Each row below holds a small network's activations on one input, seen along a few directions.
In each table, some parts of the input vary, and every possible input appears once, in random order.
A made-up example of a description, with smaller parts first: one of 5 places around a ring, together with either a single point or one of 9 places around a ring or (one of 3 separate values, together with one of 4 places along a line).
Shared parts are said once, and a part with two or three values counts as separate values.
In the rows, 128 means zero.

Other details of the inputs vary at random and push rows far along two fixed directions, the same in every table; ignore that.

Table:
x1: [ 97 138 152 101 141 141  95 154 125 145  98 175]
x2: [126 137 112 176 128 128  93 102 164 122 126 132]
x3: [107 101 125 184  54 119  91 145 193 144 108 122]
x4: [150 116  77 126 122 115 168 117 130 130 124 102]
x5: [108 127 134 126 141 163 110 127 112 134 110 189]
x6: [168 126  96  69 160 129 214 172  91 101 133 124]
x7: [ 95 119 127 154 116 126  94  94 152 156 116 130]
x8: [ 90 106 141 182  71 122  86  90 167 138 143  99]
x9: [128 150 148 135 162 152 101 130 116 106 142 171]
x10: [140 140 144  60 156 111 163 173  79 120 126 119]
x11: [121 142 117 127 155 152 105 107 122 123 118 185]
x12: [116 164 163 120 168 125  90 113 113 150 126 147]
x13: [123 114 120 208  72 137  94 117 184 111 142 117]
x14: [104 136 150 162 123 110  88  96 143 137 139 114]
x15: [141 116  93  72 160 140 176 121  82 131 122 147]
x16: [150 111 112 153 104  91 150 111 142 123 157  55]
x17: [145 124 104  88 145 138 185 165 104 116 117 149]
x18: [103 159 156 111 163 133  95 110 113 160 116 152]
x19: [158 135  93  93 167 137 167 123  98 103 139 136]
x20: [131  99 133 145  74 102 163 152 136 121 149  58]
x21: [140  70  86 119  67 121 205 137 121 135 143  50]
x22: [117 125 120 162 111 130  95 108 160 166 108 136]
x23: [116 113 152 203  77 124  87 116 167 118 158 103]
x24: [106 148 161 118 163 135  93 104 102 125 141 159]
x25: [160 145 107  92 183 118 163 125  93 112 142 117]
x26: [135 112 111  80 143 141 188 164  94 130 111 145]
x27: [ 96 132 138 108 156 152  99 101 110 143 117 177]
x28: [109 137 122 124 161 139 102 104 122 149 103 177]
x29: [121 104 129 109  99 117 174 155 114 130 131  83]
x30: [166 150 126  78 181 113 165 135  83 133 140 108]
x31: [157 103  97 160  91 110 151 113 150 106 166  65]
x32: [217 121 157  87  93 119 169  75 148  84  88 105]
x33: [117 129 124 156  96 130  98 152 172 129 108 155]
x34: [ 92 129 142 155 117 117  93  95 145 147 127 117]
x35: [ 90 131 156 112 145 156 108 145 116 142 104 180]
x36: [104 147 170 119 159 146  98 126  92 121 137 167]
x37: [124 120 125 195  67 117  86 146 204 117 126 115]
x38: [129 157 154 123 154 132  94 161 132 111 124 166]
x39: [149 102 113 151  95 103 150 113 137 112 168  62]
x40: [151  89  79 117  80  99 197 124 136 163 135  32]
x41: [120 157 171 116 157 126  90 159 121 118 123 164]
x42: [159 124  81 121 121 117 169 127 132 145 121  98]
x43: [136 166 126 132 174 144  96 118 131 135 114 167]
x44: [116 151 175 126 161 137 102 150 115 113 133 167]
x45: [187 143  93  69 176 113 201 143  83 124 144  89]
x46: [125 152 158 131 161 144 105 151 126 107 132 172]
x47: [118 141 126 132 146 161 111 130 119 119 116 191]
x48: [ 88 104 149 187  62 133  92 113 159 135 140 103]
x49: [127 111 127  98  97 106 162 163 121 132 124  80]
Description of these inputs: either a single point or (one of 6 places along a line, together with one of 8 places around a ring).
Which other rows does x29 become when the place on the ring of 8 takes its other values? List them by row number. -> x6, x17, x20, x26, x35, x44, x46
Which other rows does x21 become when the place on the line of 6 takes its other values? List them by row number. -> x1, x7, x27, x35, x40

Table:
x50: [137 139 128  84 162 117 150 140  93 132 127 124]
x51: [141 125 139 109 130 126 142 125 112 120 133 119]
x52: [139 110 128 128 100 114 147 118 136 129 136  84]
x53: [133 128 109 115 146 125 149 134 109 134 139 121]
x54: [115 126 154 171  96 126  89 117 157 117 135 124]
x55: [136 120 117 120 131 128 151 124 112 115 140 125]
x56: [125 140 131 156 127 128  99 126 151 138 123 141]
x57: [133 127 130 104 138 117 146 126 112 132 125 109]
x58: [112 132 144 170 103 118  88 127 158 138 136 119]
x59: [133 156 131  96 177 133 125 128 105 136 112 166]
x60: [147 108 109 151  78 114 148 109 162 129 131  78]
x61: [ 99 127 126 109 132 154 132 155 106 136 109 167]
x62: [136 134 127 112 138 122 144 146 115 122 139 112]
x63: [101 150 163 190 128 146  40 112 175 123 115 183]
x64: [128 139 131 152 130 134 101 130 149 126 125 139]
x65: [ 85 145 157 194 130 150  38 110 166 134 129 175]
x66: [132 107 105 136 107 116 149 114 134 136 135  86]
x67: [127 155 148  90 177 138 126 142  93 113 129 165]
x68: [135 106 110 134 102 122 150 109 135 130 140  90]
x69: [146 141 116  83 160 126 159 125 104 130 116 133]
x70: [144 149 139  91 171 144 131 122  99 119 114 171]
x71: [128  86 100 142  60 117 148 158 165 134 118  96]
x72: [117 141 127 114 164 132 119 121 106 138 125 153]
x73: [153 111 112 142 100 115 152 126 142 114 132  96]
x74: [117  91 126 131  75 120 165 167 141 138 122  95]
x75: [133 125 115 120 141 130 148 132 114 116 141 126]
x76: [125 135 136 114 154 144 119 113 105 124 129 160]
Changing only one part turns x75 into x67. The same change can be made to x53. Which row results? -> x58
Describe the family of inputs behind these rows. -> one of 3 separate values, together with either a single point or one of 8 places around a ring
Which other rows agree with x64 in the choice among 3 separate values? List them by row number. -> x56, x59, x60, x63, x69, x70, x71, x73
Which other rows does x60 become when the choice among 3 separate values takes its other values? List them by row number. -> x52, x68

Table:
x77: [127 154 150  85 199 162 142 154  81 125  98 212]
x78: [152 121 124 131  93 116 136 156 152 116 132  98]
x79: [ 93 167 155 126 173 160  61 106 133 157  84 215]
x80: [130 118 111 166 116 109 125 112 145 150 147  86]
x81: [113 110  98 178  84 135 105 103 171 123 132 122]
x82: [102 135 159 230  74 134  39 138 206 132 128 135]
x83: [ 95 107 159 207  61 142  53 114 200 124 112 154]
x84: [156 118  77  72 148 120 217 140  89 148 117  91]
x85: [156 103  76  63 121 116 204 129 101 134 120  85]
x86: [131 121 136 154  84 123  98 146 166 114 133 113]
x87: [138 127 115  45 185 150 191 160  54 109 124 175]
x88: [132 126 124 173 110 109 109 109 155 153 132  96]
x89: [156  98 104 123 102 101 211 128 111 132 161  25]
x90: [135 161 119 101 190 157 131 126 103 130 100 192]
x91: [130 157 173  86 175 137 117 112  93 128 119 158]
x92: [114 151 115 112 182 159 114 119 108 124 120 191]
x93: [121 138 160 148 126 138  86 101 135 106 138 145]
x94: [ 88 169 188 105 199 156  67 104  83 126 127 204]
x95: [100 135 168 239  88 137  48  92 193 125 145 125]
x96: [153 159 151  44 202 131 180 130  56 128 122 137]
x97: [112 143 116  76 168 148 124 115  93 136 107 175]
x98: [134 180 160 109 201 151  67 107 117 123 107 219]
x99: [125 139 147 224  88 123  43  91 206 135 124 137]
x100: [106 154 119  58 204 157 126 121  70 138 111 200]
x101: [104 134 131 135 147  80 130 138 150  80 121 122]
x102: [159 107 100  75 140 106 226 136  70 123 164  49]
x103: [137 117 145 117 110 116 137 110 122 123 137  90]
x104: [ 90 120 121 197  96 137  78 103 179 159 119 129]
x105: [138  85 105 132  77 122 169 142 136 110 134  97]
x106: [101 145 196 229  82 141  13  80 208 121 124 157]
x107: [151  99 111  67 117 117 207 156  98 134 115  99]
x108: [144  87  85 103  77  96 200 170 114 128 160  35]
x109: [181  88  61 119  73 104 210 126 152 121 127  50]
x110: [103 162 149  73 198 147 116 166  74 135 129 183]
x111: [109 151 152 107 195 167 120 149  92 125 107 218]
x112: [146 138 145 153 127 128 138 116 131 118 140 109]
x113: [ 95 132 158 203  79 123  61 144 184 152 127 116]
x114: [137  89  92  67 115 120 221 159  77 128 137  91]
x115: [107 118 117 189  80 139  69  93 186 124 119 142]
x116: [131 157 170 109 164 147  96 107 112 106 124 172]
x117: [129 112 115 148 100 106 111 103 145 135 140  93]
x118: [174  94  99  78 111 117 224 157 108 113 121  92]
x119: [ 85 117 118 192  93 136  76  99 174 154 129 130]
x120: [173 117  76  97 149 110 197 130  96 114 161  86]
x121: [137 162 141  92 188 130 115 117  98 145 112 164]
x122: [144  73  97 109  60 105 200 147 131 131 130  56]
x123: [130 162 146  69 202 136 103 111  84 133 113 186]
x124: [128 163 153  96 186 134  88 108 108 143 109 183]
x125: [112 158 165  67 197 157 130 148  77 143  89 212]
x126: [135 107 100 127  89 116 147 114 154 147 112  93]
x127: [125 173 148  84 209 157 118 170  81 120 125 200]
x128: [177 127 124 107 122 114 194 126 114 110 140  76]
x129: [107 100 130 125  92 129 133 136 128 132 122 125]
x130: [ 90 131 171 204  62 122  31 130 204 147 118 129]
x131: [148 103 104 128  79 110 153 158 140 107 149  74]
x132: [ 53 130 163 208  96  78  47 113 206 112 114 126]
x133: [111 115 153 204  75 137  84 125 192 131 107 145]
x134: [173  92  68 130  91  95 192 122 130 110 167  46]
x135: [109 122 158 155 103 124  90  98 140 125 139 111]
x136: [104 149 153  96 150 138  91 152 105 130 124 167]
x137: [132  75  89 118  79 110 211 156 113 137 147  60]
x138: [115 156 143 114 168 149 101 161 108 118 138 177]
x139: [160 114 108 110 129 118 195 127  99 106 165  72]
x140: [165 111  63 101 136 126 213 137 109 125 134  91]
x141: [ 89 137 153 186 101 132  65 146 165 152 134 130]
x142: [113 103 119 137 107 129 161 149 125 147 128 110]
x143: [167 107  99 142  89 103 145 112 153 114 143  76]
x144: [127 153 154 100 181 148 118 114  86 105 140 170]
x145: [128 114 129 121  89 112 127 152 141 131 133  91]
x146: [179 106  78  98 116 101 191 123 110 106 153  70]
x147: [120 118 114 163 116 112 109 106 145 145 151  97]
x148: [102 121 140 196  73 130  64 141 180 119 147 123]
x149: [107 159 161  73 206 161 134 154  68 144  94 214]
x150: [128 160 128  75 191 161 111 115  99 119  98 210]
x151: [118 165 175 108 190 143 113 115  91 137 121 164]
x152: [127 119 111 137 122 112 121 108 127 135 147 103]
x153: [113 101 122 169  92 136 131 138 149 121 136 128]
x154: [139 169 128  80 202 159 128 124  99 128  90 208]
x155: [122 123 140 159  78 110 110 152 165 145 128  91]
x156: [151 128 125 135 103 118 140 161 148 120 130 102]
x157: [135 132 119 187 119 123  98 107 161 129 144 121]
x158: [189 103  74 138  99  93 202 129 136 123 150  42]
Changing only one part turns x126 into x109. The same change can be made to x96. Which row results? -> x128
Changing only one part turns x152 into x134. The same change can be made to x119. Which row results? -> x92
Changing only one part turns x89 into x95. The same change can be made to x110. Which row results? -> x138
Describe the family of inputs behind these rows. -> one of 2 separate values, together with either a single point or (one of 5 places around a ring, together with one of 8 places around a ring)
A walk changes only the place on the ring of 5. It starts at x129 and steps to x136. List the rest of the walk in order. -> x135, x117, x97
Which other rows does x132 become when the choice among 2 separate values takes its other values? List them by row number. -> x101

Table:
x159: [133 141 136 129 154 136 118 111 112 126 139 140]
x160: [ 98 149 153 120 167 135  99 120 105 133 128 169]
x161: [119 130 133 158 122 138  87 107 153 118 121 155]
x162: [104 135 139 190 113 139  57 102 173 125 126 164]
x163: [128  93 112 175  57 125 141 124 174 128 128  92]
x164: [121 124 137 125 119 114 133 117 131 136 125 106]
x165: [136 105  93 171  84 117 133 117 166 117 143  85]
x166: [132 138 114 109 155 140 144 148 113 135 113 151]
x167: [118 150 150 168 132 131  70  99 153 140 132 147]
x168: [155 129 133 110 128 111 162 166 114 102 146 105]
x169: [132 113 116  80 124 131 174 145  96 128 129 115]
x170: [122 131 135  87 138 136 138 141 108 138 112 141]
x171: [132 136 128 137 132 128 100 112 146 125 115 152]
x172: [ 86 136 150 173 107 139  55 128 163 149 117 153]
x173: [160 106  92  73 144 130 215 155  88 120 127 112]
x174: [ 98 152 160  83 186 160  97 140  84 135 112 210]
x175: [173 126  82  65 156 112 204 140  93 118 132 104]
x176: [ 87 130 163 174 117 131  66 105 151 137 127 149]
x177: [138 109 110 179  85 115 127 107 159 127 157  70]
x178: [133 113 113 125 111 101 159 130 129 139 138  73]
x179: [111 148 142 138 151 148  92 133 133 139 104 187]
x180: [154 127 140 103 132 117 160 163 116 101 140 109]
x181: [147 108 106 126  93 122 169 137 141 130 116  98]
x182: [127 118 108  92 135 129 163 153  94 131 136 119]
x183: [102 144 159 115 157 138 105 113 107 129 120 164]
x184: [122 168 168 116 175 140  93 158 108 103 128 180]
x185: [131 157 139  80 190 154 120 116  92 112 109 199]
x186: [139 127 117 162 107 115 121 110 155 136 147  87]
x187: [147 120  94 140 110 114 141 124 151 125 134  97]
x188: [141 145 111  30 209 126 204 150  37 121 138 133]
x189: [153 116 141 130  92 111 156 153 145 101 142  87]
x190: [127 171 149  87 192 151  97 114 101 120  97 211]
x191: [ 81 126 155 179  99 142  56 123 160 143 126 161]
x192: [139 121  97 103 143 136 179 150 104 124 129 128]
x193: [ 94 130 144 189 108 148  69 120 170 135 119 171]
x194: [135 110 107 106 109 115 165 151 116 141 130  93]
x195: [ 93 134 158 150 119 141  68 128 149 147 110 163]
x196: [153 114 116 144 103 110 143 111 143 133 140  78]
x197: [117 153 152  78 195 134 125 128  86 137 114 169]
x198: [120 114 117 154  99 104 133 124 149 140 139  72]
x199: [156 122 120 123 116 116 154 110 128 129 133  87]
x200: [134  95 109 175  62 116 137 131 178 136 123  84]
x201: [154 111 115 130 105 119 160 108 123 120 143  79]
x202: [148 109 118 151  99 117 141 108 136 124 147  82]
Changing only one part turns x161 into x162. The same change can be made to x174. Which row results? -> x191
Describe the family of inputs behind these rows. -> one of 4 places along a line, together with either a single point or (one of 2 separate values, together with one of 5 places around a ring)
Which other rows agree with x183 in the place on the line of 4? List them by row number. -> x163, x164, x169, x170, x181, x185, x189, x190, x199, x201
Which other rows does x197 become when the choice among 2 separate values takes its other values? List them by row number. -> x176
Which other rows does x167 become when the place on the line of 4 takes its other values? List them by row number. -> x186, x196, x199

Table:
x203: [126  97  97 132  89 122 176 163 135 131 130  93]
x204: [160 100  79 116  94 115 180 131 142 129 122  86]
x205: [132 175 165  86 203 132 107 125  89 112 126 173]
x206: [ 65 129 160 191 101 134  38  84 170 169 115 147]
x207: [126 131 123 189 115 129  86  94 163 135 137 126]
x208: [153 116 109 154 103 119 142  94 147 124 140  91]
x209: [121 169 156  96 209 136 103 129  85 116 138 177]
x210: [131 105 118 129  90 118 155 156 144 133 116 107]
x211: [138 101 113 128  89 107 173 164 126 125 156  60]
x212: [114 127 160 157  93 120  93 144 153 130 130 116]
x213: [121 116  95 155 105 134 121 124 152 134 124 132]
x214: [ 98 146 177 192 115 128  42  93 169 120 137 148]
x215: [132 131 126  51 176 147 179 163  70 122 107 169]
x216: [162 124  85  40 176 140 206 137  67 119 116 145]
x217: [174 115  95 129 109 108 175 107 138 125 137  67]
x218: [ 96 167 191 102 181 158  71 140  97 124 116 211]
Describe the family of inputs behind these rows. -> either a single point or (one of 3 separate values, together with one of 5 places around a ring)
Which other rows does x211 become when the place on the ring of 5 takes its other values? List them by row number. -> x203, x207, x209, x213
